Each row below is a small network's average activation on inputs in which a field has the value named, seen along a few directions.
Related values have similar rows: they may be neighbours, one step apart, or belong to one group.
In the rows, 500 means zero.
Random noise pushes rows far along 4 fixed directions. That doesn't count. These rows show it; they differ only by the noise:
[502 582 450 472 340 439 461 467 510 591 574 404 452 497 463 495 497 382]
[408 428 493 518 627 501 561 416 526 384 448 551 574 492 524 569 559 496]
[504 483 436 504 510 405 491 570 544 411 495 631 476 452 399 575 523 431]
[417 565 488 433 430 562 424 475 625 564 422 436 465 412 422 455 494 512]
[607 440 356 573 374 268 446 637 479 486 611 604 491 481 379 509 439 317]
[341 630 549 368 471 676 437 408 674 568 352 393 440 394 442 472 542 586]


Field H:
h10: [501 470 447 538 321 468 394 443 527 616 506 353 539 435 468 370 379 438]
h6: [413 388 459 547 625 518 510 488 583 430 403 556 535 438 460 496 480 506]
h14: [415 544 505 472 406 572 377 410 585 661 446 374 474 447 486 379 441 504]
h3: [536 250 491 549 605 532 475 647 595 423 398 607 620 451 439 373 430 626]
h5: [442 562 584 444 571 544 624 370 382 440 469 356 497 572 672 550 555 552]
h1: [553 143 497 629 621 504 480 572 529 458 431 553 754 525 515 315 428 619]
h8: [435 257 452 588 632 445 525 546 496 345 420 655 575 446 471 506 460 470]
h13: [543 507 455 459 569 315 606 634 378 373 494 584 451 516 555 602 526 479]
h11: [519 487 614 403 485 681 495 469 580 544 440 418 527 520 492 451 576 605]
h4: [498 638 561 414 636 614 438 634 633 459 339 697 369 401 372 543 506 684]
h9: [505 639 561 541 563 612 462 490 466 546 519 518 486 506 527 482 480 600]
h12: [500 545 537 573 701 538 598 501 402 411 541 642 508 541 609 624 524 585]
h2: [534 653 498 533 469 556 472 569 473 563 559 551 434 515 502 487 452 550]
h7: [652 349 524 548 436 450 511 529 406 523 589 475 582 598 555 449 497 475]
The values of H form 4 separate groups.
Which other values are in the same group as h3? Give them in the order they are listed.
> h1, h11, h7
Which other values are in the same group as h2? Give them in the order they are listed.
> h4, h9, h12
Which other values are in the same group as h13? Give them in the order they are listed.
> h5

Field M:
m11: [367 243 323 655 633 425 266 756 668 345 250 608 608 210 393 281 225 598]
m5: [554 313 293 693 390 223 409 620 377 553 581 419 594 464 468 273 218 315]
m6: [659 750 687 318 212 653 533 417 430 791 734 128 400 729 628 472 687 503]
m12: [435 443 631 263 777 574 792 501 561 251 333 711 440 533 499 792 866 631]
m3: [305 557 622 393 591 494 499 391 519 409 276 448 567 450 605 623 653 549]
m2: [309 730 542 262 625 705 494 550 711 505 254 559 357 283 445 549 518 712]
m1: [890 737 388 701 111 266 396 719 240 854 917 502 453 706 524 422 287 287]
m8: [473 630 484 606 436 606 484 449 357 793 675 273 472 633 775 346 406 632]
m10: [662  52 430 544 598 372 404 899 627 201 297 713 620 351 168 266 427 633]
m13: [650 259 265 703 304 152 629 310 269 401 885 501 629 613 522 584 387  17]
m9: [630 588 572 560 461 598 372 578 526 730 499 556 528 547 517 384 373 638]
m4: [670 201 279 772 355 211 348 538 494 445 626 621 592 429 270 389 287 212]
m7: [346 758 584 313 404 667 492 301 647 560 486 492 273 474 370 687 677 402]
The values of M form 4 separate groups.
Which other values are in the same group as m6? Give them in the order they are listed.
> m12, m10
Which other values are in the same group as m9? Give them in the order they are listed.
> m1, m8
Which other values are in the same group as m11? Give them in the order they are listed.
> m5, m3, m2
